Each row below holds a small network's activations on one input, seen along a few directions.
In each table, some parts of the input vary, and every possible input appears once, in random order.
Descriptions start from the smaller parts, as in this example, which fits no table here: values(2) and (point or line(11) or (line(6) and ring(8))).
Shared parts are said once, and a part with two or three values counts as separate values.

Other details of the inputs shift rows strongly along two fixed directions, in all tables alike. That doesn't count.

Rows:
row 1: [-28   4  23  33  -6 -28 -24   4 -48 -14  25  -1   4]
row 2: [-27  -6  -4  36  -3 -20 -14 -29 -31 -19   8  18  -3]
row 3: [-37  17   7  20  -2  -6 -28  -1 -29 -32   9  29   6]
row 4: [ 24 -11   2 -10   9  -9   7  -8  42  22  -5  23 -16]
row 5: [  5 -11  -1 -13   9 -24  -4 -49  28  13  -7  35 -33]
row 6: [-27   8  11  33   1 -28  -3 -16 -18 -22   9  29 -16]
row 7: [ 36  11 -17 -30   3  59  19  45  27  22 -12 -37   4]
row 8: [ -5   6  -3  15  -9  25  17  38 -33  -6  20 -31  28]
row 9: [ 33  12  -3 -38   0  55  18  39  29  23 -14 -44   8]
row 10: [-21   9   5  16   2 -26 -27 -15 -22 -23  10  38  -4]
row 11: [ 30 -27 -18   5   5  -4  10 -23  37  30 -18   2 -23]
row 12: [ 37 -17 -19 -13  -6  41  36  29  30  25 -13 -32  27]
row 13: [-40  -4   0  40 -13 -46 -14 -32 -18 -27  22  13  -5]
row 14: [-14   6 -15  10 -23  10  11  27 -17 -24   9 -34  44]
row 15: [ -6  19  -1 -12  -6  19  21   7  -8 -12 -16 -27  20]
row 16: [ 15  16  -7  -5   0  19   4  32 -10   2   4 -17   1]
row 17: [-36   5   5  29 -12 -35 -21  -1 -35 -24  42   0   6]
row 18: [-16  25   9   3 -13  29   1  39 -19 -23 -12 -25  32]
row 19: [-29  -9   4  35  -2 -34 -29 -21 -32 -18  17  33   3]
row 20: [ -4   4  -2  -7  -4   8  19   1  -9 -10 -14 -26  17]
row 21: [  2  -9  11 -24  16 -16 -22 -32  31  26  14  38 -39]
row 22: [  2 -15   7 -21  11 -18 -18 -36  42  20  -4  44 -26]
row 23: [-11  11   5   6  -3  21   7  26   3 -11  -1   1  14]
row 24: [-43  20   6  40  -4 -11 -17  -2 -34 -35   0  18 -10]
row 25: [-25  24  -9  -5 -13  43  16  18 -25 -28 -10 -22  26]
row 26: [ 24 -20   2  -1  17 -33 -18 -15  21  26   9  24 -40]
row 27: [-20  -4   3  24   3 -22 -26 -12 -36  -7  30  18  -6]
row 28: [ 37   8 -14 -28  -6  45  36  20  29  12 -36 -45  11]
row 29: [  2  10  -7 -20  -8  20  10  14  -6  -9  -7  -7  24]
row 30: [-42  18  11  34  -4  -2  -1   3 -25 -31   6  13  -2]
row 31: [ -2  29   8  -4  -9  23   5  42 -32 -15   5 -35  22]
row 32: [  9 -10  -7  -8  15  -5 -12 -43  43  15 -12  36 -39]
row 33: [ 14  -6   2 -19  19  -4 -23 -23  33  24  11  33 -38]
row 34: [-10   0 -11  -1 -17  26  13  21 -29 -13  -2 -24  44]
row 35: [-27   0  13  33  -3 -29  -9   7 -31 -27  15  20   8]
row 36: [ -9  -5 -14   4 -12  19  18  -6 -18  -8  -6 -19  21]
row 37: [ 43   4 -23 -25  -3  42  25  36  29  15 -27 -28  16]
row 38: [ 43 -10 -23 -17  -1  40  22  33  17  32  -6 -40   9]
row 39: [-26  17   1  33  -5 -15  -7  -1 -34 -30  -2  11  -6]
row 40: [ 20 -20   5  -1   8 -27  -1 -32  32  17 -17  10 -30]
row 41: [-37   7  21  18  -5 -35 -17  -3 -40 -29   9  10  18]
row 42: [ 26 -24 -14 -25   8  -2  13 -34  37  21 -16   8 -19]
row 43: [ -3  10 -14  12 -11  34  36  35 -25 -24  -7 -37  28]
row 44: [ -5  -6  -9  23  -8  14  24   6 -11  -6  -1 -17  14]
row 45: [ 34  -9   2 -21  16  -1   8  -3  43  36   8  13 -30]
row 46: [ 38 -18   7 -23  13 -14  -4  -8  36  35  -2  -2 -27]
row 47: [ 14  -1 -13   3  -5  11   7  29  -7  -6 -13 -15  16]
row 48: [-30  18  -2  25  -2 -12 -13 -15 -37 -35   5  21  -3]
row 49: [  5  14 -15  -8  -3  31   7  35 -34 -16  11 -29  24]
row 50: [ -3  17   5 -17  -6  13  10  19  -6  -8 -10 -18  30]
row 51: [-34  -7  16  27  -3 -35  -9 -34 -23 -11   4  11   1]
row 52: [ 15  -6  17 -28  18 -29 -13 -29  34  32   9  22 -32]
row 53: [ 29 -28 -10   2   4 -11  -3 -10  34  30 -11  10 -12]
row 54: [  6 -10  13  -3  10 -19 -11 -36  44  19 -18  24 -40]
row 55: [ 22 -25   2 -20   4  -9   5 -20  38  33 -12  -1   4]
row 56: [-38  13  27  28   8 -26 -25  -1 -22 -14  33  35 -22]
row 57: [-22   6  18  24  -9 -25 -16  10 -36 -28   1   2  15]
row 58: [-38  16  31   3   7 -26 -29 -12 -19  -8  23  21 -13]
row 59: [ 34  -8 -24 -41  -5  43  30  24  19  11 -21 -33  31]
row 60: [ 16 -19  15 -23  18 -37 -13 -30  29  31  11  19 -31]
row 61: [  8 -24  16 -11  13 -34 -14 -34  23  36  15  16 -23]
row 62: [ -2  25  -8 -23  -9  37  14  35 -31 -13  10 -29  27]
row 63: [  9   2 -19   9  -6  19  19  19 -13 -13 -18 -25   9]
row 64: [  9   2  -8 -23  -1  19   9  18 -16   0  10 -20  13]
row 65: [ -2  28 -11  -8  -5  35   4  36 -36 -20  12 -23  23]
row 66: [ 18 -22  10  -1  18 -33  -8 -18  26  26  19  29 -37]
row 67: [ 27 -27   5  -4   1 -15  -3 -15  36  30 -14   2  -7]
row 68: [ 11 -28   3 -12  10 -27 -14 -37  20  34  19  25 -27]
row 69: [ 21   7  -5 -44  -2  46  22  23  38  17 -26 -32  25]
row 70: [ -5  12 -22   6  -9  32  18  19 -35 -31  -9 -28  27]
row 71: [ 26 -10  -6 -14   8   8  -4  -1  50  25 -19  15 -20]
row 72: [ 10  -6   5 -27  11   4   7 -30  51  25 -21   5 -22]
row 73: [ 28 -24  -4  -3   0  -2  12 -23  36  29 -21 -11 -14]
row 74: [-31  18  24  26  -8 -31 -23   5 -37 -31   4  15   8]
row 75: [-28   5   2  25  -3 -23 -23  -1 -43 -35  12  22  11]
Each input here is: values(3) and (point or (line(4) and (point or ring(5)))).
- Changing only the values(3) part turns row 57 into row 40. The same change can be made to row 75. Which row results? => row 70
- Changing only the values(3) part turns row 48 into row 65. The same change can be made to row 20. Which row results? => row 60
- Change only the line(4) part in row 75. List by row number the other rows that result. => row 3, row 10, row 19
- A walk changes only the ring(5) part. It starts at row 32 and steps to row 25. List the rest of the walk in order. => row 72, row 54, row 24
- Change only the values(3) part in row 8. List by row number the other rows that result. => row 12, row 44
- A walk changes only the ring(5) part. It starts at row 53 and steps to row 67. List the rest of the walk in order. => row 55, row 34, row 19

Rows:
row 76: [-28  15  -8  18  -8   6   2  -5 -46 -35  -3  -8  10]
row 77: [ -3   1  -1   9 -15  18  23  30  -9  -8  -7 -39  32]
row 78: [-27  16  25  -8   3 -26 -25 -14 -15 -16   5  28  -2]
row 79: [  7 -24  14  21   7 -55 -14 -34  16  14  -5  21 -32]
row 80: [ 38 -21  -1 -41  18  -7  -9 -14  36  42  12  10 -22]
row 81: [ 21   5   3 -38  -4  22  12  30   2  11  -2 -35  31]
row 82: [ 10 -18   1 -21   5  -9  11 -43  52  23 -21  14 -13]
row 83: [-34  -9   6  26  -5 -27  -9 -19 -36 -15  25  10   4]
row 84: [-15  18   4   8  -1  -1 -17  31 -48 -19  34  -2  12]
row 85: [-23  20 -12  26  -7   8   1   5 -44 -36   2  -4   4]
row 86: [-21  -5  15  17   2 -29  -9 -30  18  -5 -10  29 -19]
row 87: [-24  32  17   0  -5   9 -11  33 -27 -30  -4  -4  17]
row 88: [ -3  13  17  -4  -3  -3  -9  34 -18  -7   8 -14  17]
row 89: [ 15   7 -16 -23   3  37  10   9  20  10  -1  -9  -1]
row 90: [ -7  -3   2   9   3 -14 -15  -4 -12   5  29  11  -9]
row 91: [  2  16  -3 -15   8  11 -12  10  -3  -5  10  15 -11]
row 92: [-35   1  25  13  -6 -36 -20 -14 -31 -12  21   8  12]
row 93: [ 12   8  -1  -8   6  25   5  11  27  13  -8   1 -14]
row 94: [  4 -17  -6  23   7 -36 -12 -26  -9   5  16  19 -28]
row 95: [ 25 -12  -9 -14  -7   7  25  -1   8  12 -19 -37  17]
row 96: [ 14  -3 -21  -4  -9  25  24  16 -24  -3  -4 -43  23]
row 97: [  0 -19  -5  13   4 -21  -3 -21   6  11  20  16 -16]
row 98: [ -4  21   1 -13  -9  38  14  31   3 -10 -19 -30  25]
row 99: [ 33   4   0 -16   7  23   5  41  14  22   5 -15  -2]
row 100: [-24   8   6  40  -9   0   4  24 -36 -20  16 -10  12]
row 101: [ 22  -2  -3 -42  14  11  -6 -13  31  22  -3  16 -19]
row 102: [ 19  -7  -8  -3   8  18  16  -5  45  19 -17   7 -22]
row 103: [ -5  -7  17  20   9 -30 -21  -7   4  14  22  25 -27]
row 104: [  8   4   1 -33  -1  20  12  -8  29  13 -18 -12  11]
row 105: [  4 -31 -18  30  -9 -29 -15  -6  -8  -9  -4  30  21]
row 106: [-34  18  -8  23  -9  14   4   6 -35 -34  11   1  12]
row 107: [  4   5 -10 -28   2  31   8  -3  12   8  -4 -10   5]
row 108: [ 34  -7 -13   7   0  16  20  20  11  16 -11 -26  -6]
row 109: [ 14  16   5 -13  11  18  -5  22  16   6  -5  11 -17]
row 110: [ 33 -20 -39  -8  -7  29  15   7  32   0 -38   7  28]
row 111: [-23   8   3   5  -8   7  -4  14 -43 -14  25 -18  24]
row 112: [ -3 -13  22   6   5 -36 -19 -15  16  16   9  16 -16]
row 113: [ 28  -9  -7 -12   5   4  15 -15  45  16 -37  -5 -19]
row 114: [  3  -5   5  24  13 -28 -12 -30  19   4 -10  36 -48]
row 115: [-26   2  -4   6  -3   3   3 -20 -13 -15   2   9   2]
row 116: [-13  -5   9   8   2 -35  -8 -45   3  -7 -16  22 -17]
row 117: [  0  -3  -5  -8 -16  21  29  15  -7  -2  -7 -42  40]
- Changing only one part turns row 97 into row 106. The same change can be made to row 88. Which row results? => row 87
- Changing only one part turns row 102 into row 100. The same change can be made to row 113. Which row results? => row 79
- What is each input in this table made of? => values(2) and (point or (line(4) and ring(5)))
- Change only the line(4) part in row 83. List by row number the other rows that result. => row 80, row 96, row 111
